These are the activations of a small neural network, seen along a few directions. Each row is one input.
Each table varies a few parts of the input and shows all the possible inputs, shuffled.
A made-up example of a description, with smaller parts first: one of 2 separate values, together with either a single point or one of 9 places along a line or (one of 6 places along a line, together with one of 8 places around a ring).
Shared parts are said once, and a part with two or three values counts as separate values.
In the rows, zero is written as 128.

Other details of the inputs vary at random and push rows far along two fixed directions, the same in every table; ignore that.

Table:
row 1: [ 83 166 124  72 127 131 138 114 171 128 129  95]
row 2: [167 116 120 200 166  97 112 144 114 115 133 167]
row 3: [142 149 101 150 181 105 138 124 147 131 120 158]
row 4: [ 96 105 122  92  85 168 142 120 134 156 114 117]
row 5: [ 65 184 119  48 131  89 161 113 219 128 105  93]
row 6: [144 163 109 138 191 109 133 120 139 126 137 147]
row 7: [148 147 109 155 162  81 137 143 150 121 114 155]
row 8: [141  75 175 120  53 178 102 133  56 124 138 100]
row 9: [ 92 124 125  74  92 170 142 110 131 150 127 104]
row 10: [139 157 122 160 183  80 119 133 159 105 140 138]
row 11: [ 93 166 115  60 131 126 162 107 165 145 113 110]
row 12: [136  71 147 126  60 176 129 130  72 150 112 126]
row 13: [117  67 167 126  42 177 102 132  88 125 138  95]
row 14: [187 108 150 198 156 129  87 146  62 101 162 148]
row 15: [171 122 117 201 160 104 115 152 112 114 135 166]
Each input here is: one of 3 separate values, together with one of 5 places around a ring.
The inputs of row 9 and row 11 match in every part but the choice among 3 separate values. If row 1 is changed in the same way as row 9 into row 11, which row does it become? -> row 8
Which other rows does row 13 become when the choice among 3 separate values takes its other values? List them by row number. -> row 5, row 10
Which other rows does row 6 become when the place on the ring of 5 takes its other values? List them by row number. -> row 2, row 3, row 10, row 14

Table:
row 16: [101  51 143 135  54 201 103 125 105 145 144 109]
row 17: [170  85 151 210  99 125  95 160 100 107 151 138]
row 18: [ 92 126 105 132 151 135 124 106 156 139 127 140]
row 19: [116  92 172 117  79 180  89 121  87 112 146  93]
row 20: [140 121 148  96  68 184 124 146  66 131 140 104]
row 21: [134 196 102 104 213  65 140 122 169 109 139 128]
row 22: [ 59 115 100  39  93 155 158  87 176 167 107 101]
row 23: [ 38 143 133  49  71 119 144 101 205 140  91  89]
row 24: [135 163 145 106 163 112 132 110 130 124 125 123]
row 25: [127 170 104 109 178  52 155 134 194 114 101 137]
row 26: [192 174 103 193 186  68 150 183 121 110 126 178]
row 27: [143 101 155 134 109 112 135 129 106 128  94 138]
row 28: [160 136 144 180 152 126  97 141 104  97 182 122]
row 29: [127 143 108 121 178 117 148  97 144 152 102 141]
row 30: [185 105 106 196 126 169 127 157  57 145 146 179]
The inputs of row 19 and row 18 match in every part but one. If row 28 is changed in the same way as row 19 into row 18, which row does it become? -> row 16
What is each input in this table made of? -> one of 3 separate values, together with either a single point or one of 4 places along a line
List by row number the other rows that have the choice among 3 separate values in common with row 23. -> row 17, row 25, row 26, row 27
